A small network was shown many inputs. Here are its activations along a few directions, one row for each input.
Each table varies a few parts of the input and shows all the possible inputs, shuffled.
A made-up example of a description, with smaller parts first: one of 2 separate values, together with either a single point or one of 9 places along a line or (one of 6 places along a line, together with one of 8 places around a ring).
Shared parts are said once, and a part with two or three values counts as separate values.

Other details of the inputs shift rows strongly along three fixed directions, in all tables alike. That doesn't count.

Table:
x1: [ 17  13   3  -2  20 -13   2  12  22  -5   9  -5]
x2: [ 16  12   1 -12  24  -6  -3  19   9   4  -5   3]
x3: [ 21 -21  19   7   2   3  -2 -47 -30   9 -12 -11]
x4: [  3   1 -18   6  22  -9 -11  20  17 -12   3  -6]
x5: [ 18 -11  12   5  -8  12   7 -47 -32   8   1   1]
x6: [ 20  41  -2 -11  16  -6   1  -1   7   9  18  -5]
x7: [ 20  -8  21  20  -6   1  -4 -49 -29  -6   1   5]
x8: [ 22  38  -7 -17  17   2  -3   4  -2  12  16   2]
x9: [ 12  -7 -11  18 -75  21  -4  15  21 -21 -35  -7]
x10: [  4   7  -4  -8  16 -11  -3  28  22   1  -8   0]
x11: [ 18   8 -14   0  25  -6  -7   9  13   3   5  -8]
x12: [ -4 -42  21  16 -29  15  16 -28 -10 -17  -4   2]
x13: [ 57  45  13  -4 -35  11   3 -40 -11  20 -31  -6]
x14: [ 33  33  -1   4  29 -17 -18  -2   0   2  11  -1]
x15: [-65 -33   2  -2  38  -8   5 -10 -23  -3  39  14]
x16: [-46 -34 -27  -5 -13   6  -2  66  33 -19 -19   4]
x17: [ -8  10 -25  -1  18  -3  -8  17  15  -2   9  -6]
x18: [-32 -27  26   7 -25   6  13 -29 -28   2  -6  14]
x19: [  2   6  -3  -5  15 -14   0  26  28  -1  -6  -3]
x20: [ 14   8  -8  -3  27 -16 -18  13   2   2  -8 -15]
x21: [-12  11  -9 -11  14 -10   4  22  22   8   2  -3]
x22: [  3   0  30  -1 -12   2  16 -54 -28  13  -2   5]
x23: [ 16  11   0  -4  20 -10   4   9  27   3  10  -9]
x24: [ 12  -9  26  -3  -9  10  15 -46 -27  14  -6   7]
x25: [-10 -44   6  19 -11  13   7 -36 -14 -10  -3  -1]
x26: [-28 -30  14  -2 -26  21  14 -27 -31   2  -7  14]
x27: [  8  -7 -17  19 -68   8 -21   8  10 -13 -57 -21]
x28: [ 30  32  -4 -20  26   4  -2   6  -3  15  11   2]
x29: [ 39  21   1 -11  27  -2  -4  11   5   1  12   1]
x30: [ 10  19  -8 -18  18   4  -1  17   3  13   2   3]
x31: [-48 -54   7  -2  46 -10   8  -1 -16  -1  33  11]
x32: [-15 -38  11   0 -26  25  15 -25 -23  -4   3   9]
x33: [-56 -23 -18   3 -23 -13  -3  57  42 -18 -16   2]
x34: [  4  27 -10 -18  13   5  -3  16   0  10   8   5]
x35: [-45 -33 -37  11  -9  -2  -9  55  36 -27 -12  -6]
x36: [ 64  45   6   1 -40  21   2 -39 -12   9 -15  -9]
x37: [ 18 -19  32   4  -3   2  17 -47 -14  10  -5   1]
x38: [-14 -33   8   8 -21  11   2 -35 -30   3 -16  -8]
x39: [  1  -3 -20  -2  22  -7  -7  24  18   0   4  -7]
x40: [ 22 -13 -22  22 -64  20  -6   6  19 -20 -49 -16]
x41: [-57 -40  25   2  32 -22  11   0  -6 -12  40  18]
x42: [ -7 -46  18   5 -22  21  12 -21 -23 -12  -9  12]
x43: [-48 -32 -25  -3 -13  -1   3  56  43 -10 -19  -3]
x44: [ 30  30 -11 -11  27  -6  -7   0  -3  16  10  -6]
x45: [-54 -23 -19   1 -22  -9  -6  60  37 -15 -18   5]
x46: [-30 -11  30  -5  59 -23  -6 -36 -55  15  36   7]
x47: [ 62  46  13   1 -35  18  -4 -29 -21  16 -27  -1]
x48: [ 28  35   2 -11  22 -10   3  -3  13  11  16  -7]
x49: [-68 -31  22  -1  30 -17  14  -3 -15  -6  43  16]
x50: [-29 -31  19   5 -23  19  11 -21 -35  -4   2  17]
x51: [ 22  44  -6   3  26 -12 -15  -6  -6   6  14  -3]
x52: [-16 -38  24   7 -26  13   6 -19 -26  -6 -10  18]
x53: [-65 -31  18   0  30 -11  13  -1 -19  -8  46  17]
x54: [  8  -5 -19  12 -73  27   6   8  27 -13 -35 -17]
x55: [-33 -24  26  13 -30   2  17 -33 -19  -6   0   7]
x56: [-62 -13 -25  -3 -23   2  -3  61  25 -10 -16   5]
x57: [-14  16 -23  -7  12  -6  -8  20   7   4   8  -4]
x58: [ -5  17   0   0   5 -20  -4  25  28  -4   2  -1]
x59: [ 22  40 -11  -8  25  -8 -10  -6  -5  13  13  -4]
x60: [-25 -29  12  16 -24   8   4 -30 -34  -5   0   7]
x61: [ 17   8 -15   1  26  -6  -8   8  14   1   6  -8]
x62: [-30 -13  25 -11  59 -19  -2 -40 -51  18  36   6]
x63: [ 21 -12  30   6 -11  10   5 -37 -32  -2   7  14]
x64: [-53 -43  12   6  39 -18  -1  -1 -21 -10  35  18]
x65: [ 61  44   3  14 -34  10 -10 -38 -19   8 -23 -11]
x66: [ 24  40   0 -10  16  -1  -6   9  -6   8  16   4]
x67: [-13  20 -10  -4   6  -3  -4  29   9  -4  17   2]
x68: [-59 -14 -37  11 -20  -2 -11  51  25 -20  -7  -3]
x69: [ 60  44  -4  10 -33  15  -8 -47 -12   7 -23 -13]
x70: [ 22 -14 -22  20 -65  20  -5   7  18 -18 -49 -16]
x71: [-14 -30  33  -4  58 -11  17 -30 -21   5  50  11]
x72: [37 20 -1 -8 26 -1 -1  5 13  7 15 -6]
x73: [-2  8 -6 -8 12 -4 -9 34  9 -4  5 10]
x74: [ 20  47  11  -9  21 -19  -3  -3   1  17   7   1]
x75: [-19 -37  28   8 -26   9   8 -24 -24  -5 -13  17]
x76: [-12  12  -9  -8  12 -10   6  21  25   4   7  -6]
x77: [ -2 -43  20  13 -27  19  14 -27 -17 -16  -2   6]
x78: [  8   0 -15 -10  14   4  -2  30  21  -2   6  -2]
x79: [  0  30  -5 -17  14  -3  -1  14   2  14  -1   4]
x80: [ -8   9 -24  -3  17  -4  -7  19  13   0   8  -6]
x81: [  1  31  -3 -10  10 -11   3   6  15   5  13  -5]
x82: [ 13  21   4   0  13 -13  -5  15  15  -5  15   0]
x83: [ 38  21  -1 -15  31   2  -2   7   4  12   8   1]
x84: [ -6   9 -16 -11  11   3   0  26  16   0  16  -2]
x85: [ 30  28  -2   1  23 -17 -16   5  -1   5   8  -1]
x86: [ 10 -15 -14   7 -61  25   4  14  25  -7 -53 -10]
x87: [-11 -41  26  15 -27   6  19 -31  -7 -12 -11   2]
x88: [ 18   9  -5 -14  24   1  -2  18  10  10   0   2]
x89: [  8  -5  16   3 -10   9   6 -50 -39  10   3   4]
x90: [ 28  36   1 -19  27  -2   0   3  -1  20   2   2]
x91: [ 34  30   1  -1  27 -18 -16   3  -4   8  10  -1]
x92: [  1   1 -22  18 -71  17  -7  11   7 -10 -41 -12]
x93: [  8 -14 -11  16 -65  15   9   8  38 -11 -44 -18]
x94: [  8   2 -17  -1  18 -10  -9  28  14  -5  -1  -5]
x95: [ -1  13 -25  -5  14  -3  -7  20  13   3   5  -7]
x96: [-15  26 -10  -9   3 -13   3  19  23   4   4  -6]
Each input here is: one of 6 places around a ring, together with either a single point or one of 5 places along a line or one of 10 places around a ring.
Changing only the place on the ring of 6 turns x22 into x19. The same change can be made to x26. Which row results?
> x16
Changing only the place on the ring of 6 turns x11 into x59. The same change can be made to x31. Which row results?
> x89
Which other rows does x35 become when the place on the line of 5 takes its other values? List them by row number.
> x4, x40, x70, x94
Which other rows does x72 become when the place on the ring of 6 takes its other values? List them by row number.
> x9, x36, x67, x77, x84
Start at x92 and move only the place on the line of 5, one step at a time. The first step leads to x60. Which rows follow, in order?
> x65, x68, x51
Start at x48 and move only the place on the ring of 6, one step at a time. The first step leads to x81. Which rows follow, in order?
> x49, x41, x1, x23

Table:
x97: [-67 -29  12   9   4 -11   3 -12 -26  -9  20  20]
x98: [ 15  21 -13  -9  13   7   1  20  18   0  20  -6]
x99: [-23 -10   7   7 -23  14   1 -26 -39   0   0  10]
x100: [  5 -41  -4  29 -84  28  -2 -34 -12 -15 -46 -23]
x101: [-26 -49  17   3   8  -2   2   6 -12 -12  11  10]
x102: [ 36 -15  18  -7  21  13   3 -27 -31   9   0  16]
x103: [-19  13   3 -11   6 -15   7  29  25   7   0  -1]
x104: [-13 -19  19   4  28  -5  21 -31  -4  -4  33  18]
x105: [ 56  11  32   4  23  -9  -1 -34 -15   5  -1   4]
x106: [ 39  24 -19  11 -16  -7 -16  -3  18  -2 -28 -25]
x107: [ 47  13  -1  -2  26   8  -5 -44 -33  20   2  -7]
x108: [-49 -46  14   8   9  -3  21 -11  -1 -17  33  13]
x109: [-25  24 -15  -3   1 -10 -16  28  -2  -2   9  -1]
x110: [ -5   6 -10   1   6  -7   2  26  26 -12  19  -5]
x111: [ -9  -1 -24   6  23 -16 -11  14  22  -4  -8 -11]
x112: [ 27  31 -13 -23 -23  18   6  13  14  18 -29  -3]
x113: [-12 -19  22   0  21   1  14 -23 -16  -3  41   5]
x114: [-16  12   3 -14   5 -15   3  33  21   6   2  -4]
x115: [-17  11  -5 -23   6  -2   3  32  14   9   3  -2]
x116: [ 32  43  21   3   5  -9  -8 -40 -36  13  11   3]
x117: [-10 -14 -41   4 -62  39   9  33  36 -18 -28  -6]
x118: [-40 -47  -7   6   9   3  -3  -5 -18  -5  11  -6]
x119: [-17  15   3 -19   2  -9   3  32  17   7   4  -4]
x120: [ 31  41  19   5  12  -7  -8 -47 -27  15   1  13]
x121: [ 40  24 -19  11 -18  -5 -18   0  14   0 -23 -29]
x122: [-18  14   1 -10  10 -11  11  24  29  12  -4   6]
x123: [ 22   8   2  -2  22 -14 -10  26  15  -5   1  -1]
x124: [ 18 -48   8  18 -74  34   4 -23 -13 -14 -45  -1]
x125: [  3  -6  -4   3  27 -10  -4  28  26 -10 -12   7]
x126: [ -5  35 -25 -11  13   5 -11  20 -10  11   2   8]
Describe the family of inputs behind these rows.
> one of 5 separate values, together with one of 6 places along a line
Changing only the choice among 5 separate values turns x122 into x111. The same change can be made to x119. Which row results?
> x100
Which other rows does x98 become when the choice among 5 separate values takes its other values? List them by row number.
> x99, x115, x118, x124
Which other rows does x124 become when the place on the line of 6 takes its other values? List them by row number.
> x101, x102, x105, x123, x125
